These are the activations of a small neural network, seen along a few directions. Each row is one input.
In each table, some parts of the input vary, and every possible input appears once, in random order.
A made-up example of a description, with smaller parts first: values(3) and (point or ring(9) or (line(4) and ring(5))).
Shared parts are said once, and a part with two or three values counts as separate values.
In the rows, 128 means zero.

Other details of the inputs shift rows strongly along two fixed directions, in all tables alike. That doesn't count.

A family of inputs:
x1: [126 107 156  87 234  98  67 141  29 137 168  91  55]
x2: [ 92 164 136 167 149 215 209 130 210  49 158 145 122]
x3: [ 89 144 139 179 160 221 210  76 203  33 188  78 120]
x4: [150 119 127  93 111 106  91 121 114 179 116 150 133]
x5: [134 112 104 120  54 130 163 150 158 121  89 169 192]
x6: [153 142 125  99  98 109  68 128 112 174  90 136 123]
x7: [122  98 122  95 154  93  83 167  72 146 136 147 125]
x8: [141 116 126 133  70 109 169 145 139 131  61 114 223]
x9: [154 155 118 123  25  97 108 149 146 147  27 153 192]
x10: [109 161 132 185 146 221 202 119 197  55 167 125 125]
x11: [100 160 130 168 149 236 207 111 225  69 179 133 118]
x12: [103 165 141 191 158 226 208  78 206  50 166  87 128]
x13: [139 142 132 131 140 136 106 120 119 126 125 117 116]
x14: [134 161 140 133 129 155 103  99 150 123 127  97 108]
x15: [136 112 125 120  43 121 145 129 153 152  78 119 224]
x16: [136 103 117  95 114 106  97 151  93 142 120 159 121]
x17: [133  97 138  91 115 114  99 138 100 160 128 128 151]
x18: [123 135 138  90 158 106  71 120  87 153 108 136  75]
x19: [136 136  91 180  46  91 183 154 173 139  83 169 193]
x20: [133 134 128 119 143 144 121 124 131 139 157 148 107]
x21: [108 174 149 187 154 218 187  69 217  55 189  70 123]
x22: [122  89 141  69 208 107  56 123  49 145 176 127  38]
x23: [ 79 136 146 198 182 226 222 107 213  23 207  76 150]
x24: [135 109 115 120 147  82 128 142  90 168 138 174  80]
x25: [136 143 134 122 138 135 103 105 129 141 146 116 112]
x26: [133 115 106 127 118  54 106 130  94 176 105 143 117]
x27: [132 107 140  88 136 103  68 136  75 159 138 112 122]
x28: [124 107 132 115 144 130 167 161 106 114 126 140 151]
x29: [126 140 136 117 129 134 114 133 134 127 110 145 115]
x30: [131 103 130  94 117 119 100 154  94 152 134 147 141]
x31: [123 108 148  81 207 106  43 110  50 129 176  91  32]
x32: [127 122 144 102 212 141  85 113  83 137 173 128  51]
x33: [ 92  92 141  93 246 133  98 146  69 118 211 133  58]
x34: [129 113 112 132 147  67 111 135  97 165 135 149  96]
x35: [136 110 124 124 156  83 114 122  84 161 140 145  72]
x36: [121 122 134 130 133 115 105 134 125 111 129  83 152]
x37: [136 134 123 161 124 108 147 113 124 130 127 124 105]
x38: [123 104 142  80 206 107  46 118  46 135 176 109  35]
x39: [160 127 127 134  51  89 138 154 129 136  48 103 227]
x40: [145 104 110 106  25 114 151 166 146 156  72 168 231]
x41: [138 130 127 136 148  81 105 111  85 149 131 113  70]
x42: [156 108 113 115  50  84 150 182 109 153  48 158 222]
x43: [115 175 147 195 150 215 188  84 200  44 162  73 125]
x44: [ 99 173 141 181 155 234 198  70 226  63 170  86 116]
x45: [161 138 110 113  29 117 120 134 164 176  47 161 197]
x46: [148 144 108 123  47 137 127 151 164 155  72 171 171]
x47: [161 125  95 153   9  68 167 127 148 169  32 155 205]
x48: [ 99 164 144 183 160 229 210  63 223  61 192  85 125]
x49: [102 157 134 177 157 233 225  98 224  60 203 127 125]
x50: [120 127 143  67 214 109  42 152  47 149 158 160  14]
x51: [155 137  89 165  10  48 141 144 152 165  38 139 213]
x52: [149 116  81 145  26  48 154 171 145 183  55 194 208]
x53: [132 111 140 126 132 126 158 145 118 117 115 114 165]
x54: [114 106 130 118 140 112 114 130 115 129 128 104 150]
x55: [140 117 112 132  48  89 119 155 140 138  64 118 225]
x56: [128 130 119 158 141 120 159 130 125 128 147 152  90]
x57: [126 137 110 167 129  95 141 127 132 129 133 125 115]
x58: [121 143 159  81 214  98  23 116  49 142 150 106  13]
x59: [141 114 115  91 123 114 101 152  95 163 107 175 126]
x60: [117 107 162  75 222 119  40 114  48 143 201  80  46]
Description of these inputs: line(6) and (values(2) or line(8)).
Question: The inputs of x36 and x7 match in every part but the line(6) part. If x39 is changed in the same way as x36 into x7, which row does it become?
Answer: x42
Question: The inputs of x53 and x8 match in every part but the line(6) part. If x22 is changed in the same way as x53 into x8, which row does it become?
Answer: x3
Question: Change only the values(2) part in x35. List by row number the other rows that result.
Answer: x34
Question: List by row number the other rows that have the line(6) part in common with x49.
Answer: x2, x5, x11, x24, x28, x33, x40, x52, x59
Question: Change only the values(2) part in x26. List by row number the other rows that result.
Answer: x47
Question: Change only the line(6) part in x46. List by row number the other rows that result.
Answer: x6, x11, x14, x44, x45

A family of inputs:
x61: [129 138 123 163  69 144 178 131 180  93  94 110 204]
x62: [137 127 133 109 142 115  95 120 101 149 129 123 104]
x63: [125 134 135 126 129 152 126 121 142 118 135 118 134]
x64: [129 122 127 138 100 125 145 129 142 121 113 114 171]
x65: [139 128 112 141  81 111 152 141 147 141  95 150 170]
x66: [123 142 127 144 135 137 133 120 141 114 135 126 111]
x67: [123 124 134 134 134 131 135 129 128 113 132 106 143]
x68: [103 151 138 173 183 187 170  98 169  73 195 104  82]
x69: [119 122 142 100 184 136  86 116  98 134 167 117  75]
x70: [133 140 132 136 114 138 133 118 142 125 118 118 137]
x71: [126 114 123 119 130 123 136 139 120 135 135 148 126]
x72: [149 116 111 128  40  93 135 148 137 149  61 132 218]
x73: [127 142 117 167  85 142 183 133 177 110 110 137 179]
x74: [115 143 143 138 159 177 139 112 153  93 160 103 113]
x75: [128 120 123 124 120 124 138 146 123 127 119 148 135]
x76: [113 122 136 124 180 143 132 133 112 116 170 133  89]
x77: [123 137 142 123 168 142 112 110 115 119 150 110  84]
x78: [138 110 118 102 129  83  99 140  90 171 113 153 113]
x79: [140 110 120  92 138  73  79 148  69 175 107 156 101]
x80: [112 146 141 155 158 174 161  97 163  90 165 100 107]
x81: [139 134 119 130  99 108 118 133 129 146 103 138 137]
x82: [137  98 124  78 154  81  74 153  58 177 132 160  92]
x83: [125 128 125 128 141 121 118 118 123 134 143 132 100]
x84: [140 126 127  98 100 112  92 138 113 151  93 134 146]
Question: The inputs of x74 and x69 match in every part but one. If x81 is changed in the same way as x74 into x69, which row does it become?
Answer: x83
Question: Describe the family of inputs behind these rows.
Answer: line(4) and (point or line(5))
Question: Change only the line(5) part in x84. List by row number the other rows that result.
Answer: x66, x75, x77, x79
Question: Change only the line(4) part in x77. List by row number the other rows that result.
Answer: x62, x70, x80
Question: List by row number the other rows that have the line(4) part in common with x82.
Answer: x62, x63, x65, x68, x72
Question: Change only the line(4) part in x72. List by row number the other rows that result.
Answer: x61, x64, x67
